These are the activations of a small network on made-up records, seen along a few directions, one row for each record.
After each row come some of the record's fields: B, D, Y, N.
Not every record has every field; a missing one is written missing.
The largest differences between rows may come from other fields.
(in the rows, 500 means zero)
Random noise pushes rows far along 19 fixed directions. That doesn't count. These rows show it; they differ only by the noise:
[689 351 322 585 515 500 523 596 552 563 564 392 719 651 781 506 458 555
 445 313 484 415 275 400 478 678 420 367 838 402 549 513 440 745 130 448]
[229 467 309 310 238 587 436 751 431 664 510 619 395 469 428 532 757 402
 453 253 563 221 296 441 535 600 683 558 475 688 499 363 536 736 603 525]
[474 489 307 658 757 305 727 379 407 843 363 467 512 425 506  33 627 395
 571 151 562 409 221 354 437 647 371 555 656 537 580 366 471 486 291 563]
[704 307 390 346 438 727 479 633 269 483 470 599 552 703 454 571 435 651
 571 391 492 507 562 239 580 390 515 257 731 359 523 660 558 505 371 461]
[667 587 330 503 392 494 634 471 656 208 431 656 433 445 560 482 426 344
 531 353 503 602 711 639 489 329 472 364 372 347 426 569 373 209 475 368]
[564 442 452 579 316 410 356 491 359 480 459 368 423 547 605 502 482 499
 351 463 515 520 487 410 534 498 591 405 586 518 528 532 527 382 355 515]
[681 279 661 600 688 431 464 492 454 511 414 510 652 547 589 865 247 730
 567 813 476 286 496 328 457 510 474 617 625 522 521 524 337 783 159 735]
[671 510 421 464 486 494 438 564 461 337 446 340 466 739 721 387 605 454
 568 439 589 611 494 549 549 684 433 419 333 810 560 630 529 340 222 610]
[526 528 547 203 537 227 567 688 635 618 697 381 626 607 377 682 727 407
 622 407 507 408 449 632 634 580 302 499 556 753 450 477 431 519 464 481]
[392 330 547 318 629 541 495 575 572 554 645 693 477 564 387 624 428 554
 573 674 622 307 598 372 410 517 531 610 530 358 425 356 503 863 456 837]
[631 389 536 690 537 721 584 314 316 593 504 414 495 511 514 507 334 638
 513 634 381 801 677 391 279 536 373 266 577 386 488 652 707 472 675 448]
[594 466 427 556 485 831 595 458 552 324 506 548 569 529 586 688 292 465
 819 441 397 436 511 471 342 375 301 350 516 574 455 572 178 649 237 472]
[520 452 323 592 580 646 564 578 742 638 556 800 472 442 582 535 587 581
 356 717 522 809 523 889 134 698 402 382 368 413 363 233 718 603 510 434]
[491 415 671 260 584 451 350 598 399 672 453 638 405 415 392 418 623 737
 572 578 623 288 542 491 686 735 808 757 503 510 403 444 645 726 515 586]
[400 445 619 594 408 547 243 540 520 660 608 587 600 474 476 642 287 620
 351 306 566 668 428 627 391 590 419 516 536 616 469 373 362 490 592 568]
[376 587 346 523 249 530 677 484 413 478 530 442 277 375 638 420 522 370
 594 557 473 320 462 363 462 571 445 580 619 670 596 635 504 500 417 458]
[422 524 453 552 474 458 455 507 438 512 409 580 488 571 283 715 621 297
 427 393 424 468 481 428 429 197 490 388 208 499 426 351 391 353 605 670]
[520 557 360 703 443 754 602 561 705 539 575 628 532 789 491 342 469 563
 636 303 396 478 488 420 473 678 618 619 174 430 583 498 421 546 173 529]
[525 568 413 550 522 512 764 517 438 434 330 303 531 383 441 504 417 411
 839 673 539 347 410 354 559 570 438 623 658 816 697 692 319 594 220 428]
[732 506 634 507 273 506 413 437 359 304 594 398 439 375 548 508 523 354
 398 395 464 592 495 331 616 467 759 528 518 403 384 561 416 583 340 575]
[493 492 342 721 596 565 309 366 444 391 310 279 452 738 765 273 611 367
 441 355 540 497 437 476 378 575 549 294 215 492 478 441 567 451 398 706]

[469 655 664 356 428 568 520 562 691 411 851 406 554 526 421 444 440 436
 645 537 493 534 559 522 642 610 502 638 619 360 449 587 462 588 470 357]	B: b1 / D: d2 / Y: y2 / N: n2
[342 346 307 451 292 695 596 741 530 733 776 550 630 769 547 811 431 664
 454 537 371 298 295 226 456 563 364 455 796 473 681 571 554 812 403 472]	B: b2 / D: missing / Y: y1 / N: n2
[904 469 541 351 809 395 690 684 752 535 624 677 818 672 824 656 572 751
 595 447 365 466 468 738 590 744 176 517 591 462 435 626 526 563 350 338]	B: b1 / D: missing / Y: y2 / N: n1
[423 733 622 442 474 341 581 484 698 379 654 364 511 449 542 593 469 453
 557 829 470 307 596 504 669 509 476 702 636 291 515 670 503 505 642 402]	B: b1 / D: d1 / Y: y2 / N: n2
[498 652 633 689 698 452 648 361 801 463 674 430 748 370 304 583 392 233
 566 394 368 566 450 595 377 371 369 545 457 256 376 304 208 662 506 515]	B: b2 / D: d2 / Y: y2 / N: n1
[462 602 381 580 581 630 619 680 539 480 326 579 599 534 486 445 427 558
 638 664 524 387 372 473 534 635 421 669 552 634 696 596 462 493 305 415]	B: b2 / D: d2 / Y: y2 / N: n1
[366 440 361 571 558 663 375 571 386 813 431 436 622 631 439 522 542 677
 473 526 428 471 319 516 399 442 376 216 763 421 585 409 609 548 547 271]	B: b2 / D: d2 / Y: y1 / N: n1
[520 486 339 423 635 573 404 599 515 508 390 707 521 553 673 315 451 640
 553 356 644 546 393 695 497 548 258 386 658 513 496 482 529 257 469 356]	B: b1 / D: missing / Y: y1 / N: n1
[490 596 649 516 514 399 543 460 564 674 670 232 617 422 522 476 783 333
 488 404 351 448 253 516 512 637 550 546 460 549 398 383 503 801 534 420]	B: b1 / D: d2 / Y: y1 / N: n1
[423 527 332 648  79 620 536 496 329 508 527 278 384 560 667 582 560 433
 337 520 287 376 470 263 496 445 616 341 643 433 626 714 673 531 582 290]	B: b2 / D: d1 / Y: y2 / N: n2
[461 641 410 526 654 393 788 506 654 367 406 322 782 446 307 560 424 165
 705 335 559 478 420 471 506 330 260 440 534 599 639 578 179 446 617 478]	B: b1 / D: d2 / Y: y1 / N: n1
[386 623 345 627 366 555 664 460 574 516 505 533 377 413 522 263 388 544
 632 492 503 412 546 466 554 640 541 688 604 495 639 645 493 394 404 375]	B: b2 / D: d3 / Y: y2 / N: n2
[493 240 531 261 826 441 396 541 503 579 321 644 558 512 482 459 602 479
 605 135 726 383 396 603 445 583 496 498 314 797 352 234 360 773 530 838]	B: b1 / D: d1 / Y: y2 / N: n2
[619 431 393 598 437 616 525 580 420 475 374 497 524 580 425 695 665 455
 320 626 409 729 471 449 413 435 663 344 287 511 510 461 685 538 525 477]	B: b1 / D: d1 / Y: y2 / N: n2
[619 559 535 341 531 380 360 685 666 420 774 751 655 511 645 531 448 485
 237 419 658 659 388 667 551 520 274 545 800 295 435 387 410 412 368 553]	B: b2 / D: d2 / Y: y2 / N: n2
[388 461 405 472 496 531 648 414 462 514 496 484 437 341 594 339 347 514
 611 427 579 326 538 395 466 584 449 535 773 455 543 594 500 673 590 483]	B: b2 / D: missing / Y: y2 / N: n1
[346 563 368 430 320 409 475 537 821 212 659 497 504 630 407 402 151 419
 486 269 764 629 768 583 605 387 516 453 587 306 609 590 329 212 587 493]	B: b1 / D: d3 / Y: y1 / N: n1
[488 430 428 662 604 441 385 565 408 608 129 675 640 419 440 724 370 640
 411 521 474 374 355 534 478 299 466 449 551 489 560 385 349 360 476 387]	B: b1 / D: missing / Y: y1 / N: n2
[583 526 437 465 476 721 412 570 490 353 638 371 525 643 515 292 744 253
 378 434 598 844 353 440 445 596 650 359 317 455 470 416 646 684 424 678]	B: b1 / D: d2 / Y: y1 / N: n1
[662 334 504 471 613 308 803 569 381 753 419 742 623 329 480 562 547 596
 318 265 504 556 421 400 477 628 436 635 566 611 569 573 621 562 762 543]	B: b2 / D: d1 / Y: y1 / N: n1
[343 637 293 479 431 716 693 700 716 548 659 656 566 660 332 559 531 371
 636 498 467 503 396 461 415 462 350 520 458 532 644 449 382 601 341 491]	B: b1 / D: d1 / Y: y2 / N: n2
[416 541 576 607 427 396 470 399 443 403 547 665 400 478 608 713 311 399
 435 442 425 358 509 421 369 227 200 564 448 613 464 482 237 271 444 726]	B: b2 / D: d2 / Y: y2 / N: n1
[327 455 612 286 708 515 338 577 344 528 434 622 537 309 303 464 371 510
 527 656 812 547 445 537 488 451 438 573 830 519 504 397 449 589 633 644]	B: b1 / D: d2 / Y: y1 / N: n2
[413 617 650 343 425 188 420 494 473 601 622 464 321 394 646 493 576 618
 525 659 498 332 529 652 635 621 337 673 664 775 486 586 528 316 451 446]	B: b2 / D: d3 / Y: y2 / N: n1
[403 487 408 414 271 449 597 703 622 504 574 579 591 409 454 540 294 518
 427 410 632 464 459 477 567 521 490 572 858 478 673 560 389 542 503 299]	B: b1 / D: d1 / Y: y1 / N: n1
[440 479 495 607 630 445 388 309 624 499 367 397 480 468 477 326 185 671
 674 437 561 524 743 758 479 457 410 349 647 366 465 486 378 255 523 250]	B: b1 / D: d2 / Y: y2 / N: n2
[459 644 546 488 575 722 447 428 435 257 411 645 358 469 527 429 483 435
 605 724 537 526 578 466 487 376 481 525 369 410 472 548 490 411 505 630]	B: b1 / D: d3 / Y: y2 / N: n2
[452 389 859 453 548  69 224 290 396 649 557 130 532 593 550 720 516 593
 467 337 401 269 589 472 640 478 467 512 429 733 405 536 397 448 659 676]	B: b2 / D: d3 / Y: y2 / N: n2
[594 606 431 497 641 287 772 540 481 533 438 380 554 710 552 334 582 487
 674 580 480 331 442 327 658 570 306 610 543 678 764 715 498 298 224 509]	B: b2 / D: d2 / Y: y1 / N: n1
[642 354 411 325 605 644 482 625 402 354 230 510 585 519 689 486 486 674
 692 454 564 161 460 365 671 584 733 472 637 439 535 660 489 838 361 384]	B: b1 / D: d2 / Y: y1 / N: n1
[338 672 537 291 589 511 554 567 753 512 847 558 631 579 446 419 606 309
 573 296 497 342 400 513 529 523 321 589 594 271 406 404 406 718 619 567]	B: b2 / D: d1 / Y: y1 / N: n1
[608 434 460 447 346 625 669 542 437 422 494 529 406 548 234 625 638 439
 568 681 414 567 616 330 497 323 742 443 350 444 502 497 557 628 355 517]	B: b1 / D: d1 / Y: y1 / N: n1
[391 563 414 360 569 619 659 497 493 464 553 516 455 442 539 365 491 411
 563 670 600 595 613 543 385 547 289 406 683 401 512 605 720 483 838 425]	B: b1 / D: d1 / Y: y2 / N: n2

Which values does each new row have?
[466 529 475 554 246 503 514 445 491 401 527 491 449 322 660 706 415 395
 421 406 391 407 438 517 462 374 428 444 548 560 466 566 349 468 608 370]	B: b2 / D: missing / Y: y1 / N: n2
[632 337 654 301 393 358 435 502 450 470 636 185 568 544 241 634 406 576
 513 529 549 642 741 400 718 475 698 375 695 428 467 625 597 534 610 399]	B: b2 / D: missing / Y: y2 / N: n2
[393 581 517 436 901 447 406 407 608 480 219 306 683 442 243 358 564 284
 734 325 657 515 435 759 486 361 405 300 364 590 406 273 296 452 665 401]	B: b2 / D: d2 / Y: y2 / N: n2
[415 452 453 275 325 497 526 826 579 578 759 800 543 749 685 683 546 580
 244 318 541 438 408 397 561 673 376 670 403 567 618 581 621 523 686 707]	B: b1 / D: missing / Y: y1 / N: n2
[402 564 398 323 217 500 392 618 574 455 864 452 229 716 627 326 662 468
 463 678 550 470 508 515 544 621 494 532 585 501 500 468 650 429 144 517]	B: b2 / D: d2 / Y: y1 / N: n2
[573 628 584 486 448 795 445 574 499 406 594 503 608 457 334 439 486 477
 499 428 546 914 420 547 559 558 586 495 444 481 508 535 489 445 576 347]	B: b1 / D: d2 / Y: y1 / N: n2
[354 424 453 489 597 357 522 557 590 628 576 660 579 536 401 631 509 431
 327 463 591 592 498 609 312 442 282 439 490 558 479 323 487 513 680 732]	B: b2 / D: d3 / Y: y2 / N: n1
[482 559 548 570 454 574 493 412 337 481 469 253 454 434 171 423 586 356
 405 838 534 813 535 341 476 376 755 397 512 368 562 443 689 573 544 514]	B: b2 / D: d1 / Y: y1 / N: n1
[173 659 412 480 299 333 380 602 714 520 614 356 388 521 349 407 562 346
 419 568 681 580 510 743 528 613 570 579 389 640 573 323 544 338 580 441]	B: b1 / D: missing / Y: y2 / N: n2
[476 379 484 676 425 557 408 436 402 626 453 428 486 690 513 617 532 547
 397 431 357 468 432 373 385 427 579 365 265 552 515 428 516 536 442 629]	B: b2 / D: missing / Y: y1 / N: n1
[431 563 262 615 331 342 640 552 824 477 642 557 403 650 731 447 299 574
 407 722 464 473 663 669 376 510 283 461 689 288 647 531 570 191 258 291]	B: b1 / D: d1 / Y: y1 / N: n1
[360 537 403 391 464 576 394 676 325 571 200 686 526 472 340 451 461 620
 543 274 611 412 500 577 628 429 472 491 541 706 631 568 452 220 726 350]	B: b2 / D: d2 / Y: y2 / N: n1
[638 402 442 478 593 207 477 375 245 579 220 350 426 321 665 185 561 532
 457 279 666 571 422 537 605 617 453 460 738 766 546 564 569 256 478 442]	B: b2 / D: d1 / Y: y2 / N: n2
[274 282 405 318 378 503 373 765 532 677 597 589 588 778 203 513 350 621
 433 228 707 572 549 442 547 520 532 428 533 595 649 400 519 462 605 574]	B: b1 / D: missing / Y: y1 / N: n1
[744 360 407 406 319 477 745 697 515 507 593 301 597 698 593 585 745 467
 462 433 391 586 526 428 552 794 563 429 390 786 603 666 721 640 383 388]	B: b2 / D: d2 / Y: y2 / N: n2
[482 393 441 565 772 576 568 399 475 599 426 300 569 685 329 434 512 531
 593 714 488 745 708 541 273 535 339 183 422 428 492 494 786 466 755 511]	B: b1 / D: d2 / Y: y1 / N: n1
